A small network was shown many inputs. Here are its activations along a few directions, one row for each input.
Each table varies a few parts of the input and shows all the possible inputs, shuffled.
Descriptions start from the smaller parts, as in this example, which fits no table here: one of 8 places around a ring, together with either a single point or one of 9 places around a ring or (one of 3 separate values, together with one of 6 places along a line).
Shared parts are said once, and a part with two or three values counts as separate values.

Other details of the inputs shift rows strongly along two fixed directions, in all tables alike. That doesn't count.
These rows show it; all are for the same input, with only those details redrawn:
[-12  13  -5  10  12   7  -2  34  31  -7  15  10]
[ 14   4  -1  51 -30 -17  39  46  12  26  -8 -15]
[ 19   2   3  70 -45 -21  57  59  11  35 -10 -20]
[-32  21 -13 -44  57  25 -55   7  41 -38  31  30]
[-28  21 -17 -61  67  15 -66 -11  29 -34  24  24]
[ -6   9  -1  37 -10   5  22  52  32   4  12   5]
[-9 12 -6 12  8  5  0 35 29 -3 13  7]

A family of inputs:
x1: [ 20  -1  23  79 -51 -15  47  29  -3  18  14 -16]
x2: [ 31  14  31  30 -42   5  52  26   2  23   0 -26]
x3: [ 20 -17 -11  55 -31 -17  52  29   9  16 -14 -16]
x4: [-77 -38  10 -69  32  47 -71 -35 -36 -19  17  62]
x5: [-35  18 -25 -47  56  20 -52 -19  34 -45  23  27]
x6: [ -2  11  25  19   9   7 -13  21  12 -10  39   8]
x7: [  7   9  12   5 -16  38  32 -12  22 -35  14  11]
x8: [ 10   2  20  -3  -6  35  28  -1  20 -23  17   0]
x9: [-45 -53  -2  39 -65  16  49  39 -35  44 -37  23]
x10: [-32  20 -14 -44  57  25 -55   7  41 -37  31  30]
x11: [  97    4   -5  -58  -20  -96   -4 -121 -108   68  -92 -101]
x12: [   7    6  -51 -114   88  -33 -100 -120  -30  -39  -33   -2]
x13: [  96  -26   -5  -24   -4 -113  -20 -111 -115   62  -75  -88]
x14: [-30 -42  29  15 -75  39  60  19 -41  37 -26  15]
x15: [ -1  -2   8  32  -2  14   4  -8  12 -36  30  21]
Question: What do these inputs look like to the network?
Answer: one of 3 separate values, together with either a single point or one of 4 places along a line
Question: Changing only the choice among 3 separate values turns x15 into x7. The same change can be made to x6. Which row results?
Answer: x2

A family of inputs:
x16: [-34  24 -15  20  13  26 -17  30  44 -31  40  39]
x17: [-37  24  18 -32  31  56 -38 -17  45 -67  59  40]
x18: [ 31 -14   5  -2   5  -7   4 -26  -9 -16  -1   1]
x19: [ 42  -4 -19  29 -25 -63  23 -32 -50  32 -52 -45]
x20: [ 50   9   7  12 -38 -41  29 -37 -44  36 -50 -60]
x21: [ 31 -28  -4   6  -1 -59 -16 -44 -52  32 -27 -37]
x22: [ 60   1 -14 -15  -3 -47  -4 -33 -40  33 -43 -32]
x23: [-60 -30  40  59 -71  53  44  76 -16  25   7  66]
x24: [  4   0  17 -23  22   9  -9  -5  -6  -5  10 -13]
x25: [-56 -45 -20 -78   4  45 -16 -56 -31  -8 -21  25]
x26: [-15   6  22  54 -31  33  62  90  51  13  30   7]
x27: [-23  32   5  16 -14  38  26  43  57 -15  20  15]
x28: [-12  22  -1 -96  74  10 -88 -42  -4 -18  28   9]
x29: [ 62  -7 -17   3 -19 -54  34 -14 -29  45 -64 -43]
x30: [-42  43   6 -43  33  54 -49   4  51 -54  50  37]
x31: [-22  13 -11  75 -34  15  58  75  54  -3  15  21]
x32: [ -6 -11 -16  10   1 -26   1  27   6  22 -17 -13]
x33: [-27   6 -23 -75  76  -6 -99 -35  -1 -21  16  14]
x34: [ -2   0  17 -59  51   9 -52 -50 -11 -20  31   3]
x35: [  6  -9  15  69 -33  38  70  71  44 -22  16  18]
x36: [ 22  -9   0  72 -46 -32  47   5 -13  11  -3 -11]
x37: [ 28 -23 -12  -1   7 -52 -11 -31 -46  34 -42 -43]
Question: What do these inputs look like to the network?
Answer: either one of 2 separate values or (one of 4 places along a line, together with one of 5 separate values)
Question: Change only the place on the line of 4 in x28. List by row number the other rows that result.
Answer: x24, x26, x34
Question: Which other rows belong to the same alternative as x23? List them by row number.
Answer: x25

A family of inputs:
x38: [ 20 -51  24  96 -83 -55  56  18 -68  81 -28 -30]
x39: [-52 -30 -15  -4  19  16 -29 -15 -16 -18   0  46]
x40: [ 64   5  -4 -33 -37 -38  48 -56 -47  43 -74 -70]
x41: [  8  -5  38  52 -33  28  42  10   1 -26  56  18]
x42: [-34 -13  18 -79  52   4 -91 -26 -34   7   9  13]
x43: [  5  29  44  17 -38  50  47  38  40  -1  23  -3]
x44: [ -9  -5 -11 117 -30   4  47  66  55 -27  26  16]
x45: [-24  10 -37  28  28  33   3  43  80 -50  26  34]
x46: [-41   8   7 -46   1  24 -24  36  -3  16   8  29]
x47: [ 68  29 -11  -3 -11 -86   3  -8 -32  69 -51 -72]
x48: [ 57  14 -43  -9  -7 -81  22 -19 -26  56 -76 -75]
x49: [-22  10   4  52  28  15 -26  39  53 -43  74  33]
x50: [  1   0  -3 -50  43  17 -42 -93 -17 -57   2  14]
x51: [ 11  17  45 -30  15  32 -16 -12   0 -28  42   2]
x52: [-35 -24 -39 -60  33  16 -45 -34 -19 -10 -29  29]
x53: [-44 -12 -14  -2 -28  28  34  52  15  23 -18  16]
x54: [ 10  -7   1  28 -40  33  75  10  29 -27  -2  21]
x55: [  18   26   -4  -73   88  -40 -105  -48   -8   -8   10  -21]
Question: Changing only one part turns x43 into x46. The same change can be made to x40. Which row results?
Answer: x53
Question: What do these inputs look like to the network?
Answer: one of 3 separate values, together with one of 6 places around a ring
Question: Change only the choice among 3 separate values in x49. List by row number the other rows that result.
Answer: x38, x41

A family of inputs:
x56: [-54   1 -13   1  19  26 -27  28  26 -20  27  38]
x57: [-38  11  -6 -31  54  21 -68 -14  27 -48  40  38]
x58: [ 15  11  -1  23 -37  -1  37  16   5  19 -21 -17]
x59: [-10  22   6  12  15  25 -11   6  37 -41  45  27]
x60: [ 15  -7  -7  66 -16 -28  26  47  18  14   1 -10]
x61: [-46 -23  14  36 -43  54  54  56  24  -5  12  43]
x62: [-20  23  13  18  -4  48  23  58  52 -21  29  22]
x63: [ 24  -7 -24  27 -29 -46  37  29 -10  52 -49 -28]
x64: [ 34   9  -5  53 -14 -24  33  26  20   5   7 -16]
x65: [ 24   1   7 -47  27 -13 -43 -64 -32  -8   7  -9]
x66: [ 41  13  12  21  -3 -33   8  -9 -15   9   2 -24]
x67: [-12  -4  19  -2   7  41  -2 -16   9 -45  37  33]
x68: [ -8 -27  -1   6 -21 -18   0   2 -39  36 -16  -8]
x69: [ 58  14   1 -30   8 -54  -4 -58 -40  22 -36 -61]
x70: [  5   4   5  -3  29 -21 -37  -7  -7  -5  10  -2]
x71: [  8 -41   0  42 -56 -30  41  -6 -64  56 -45 -22]
x72: [-21   7 -23 -64  35  -6 -49 -33  -7  -1 -18  11]
x73: [ 30  -9  -9 -88  14 -25 -33 -96 -72  15 -63 -31]
x74: [-13  -9   3 -60  50  -1 -77 -52 -23 -20  15  13]
x75: [ 22  14   9  38 -34  -2  47  10  16   1   0 -22]
x76: [ 25  -2  23  23 -37   5  46   0  -3  10   2 -24]
x77: [-45 -15   9 -40  44  44 -57 -28   8 -56  37  50]
x78: [-18  -3 -34 -17  36 -22 -38   7   2   6  -8   3]
x79: [  8  20 -29 -65  49  -7 -44 -26  11 -13 -19  -9]
x80: [  3 -22   9  32 -56  -7  52  32 -20  49 -26  -9]
x81: [ 23  -7  16  31 -58   3  57  22 -14  36 -23 -23]
x82: [ -8  22  -2  30   8  34  29  47  72 -37  37  10]
x83: [-47   5  -4   1  30  24 -29  38  26 -14  32  34]
x84: [ 28  -1 -14 -36   4 -57 -15 -34 -50  51 -55 -37]
x85: [-24  -1  27  23 -19  69  43  19  42 -46  41  29]
Question: What do these inputs look like to the network?
Answer: one of 5 places along a line, together with one of 6 places around a ring
Question: Changing only the place on the line of 5 turns x70 into x60. The same change can be made to x66. Which row results?
Answer: x64
Question: Start at x56 and move only the place on the ring of 6, one step at a time. The first step leads to x72. Which rows follow, in order?
Answer: x58, x75, x59, x57
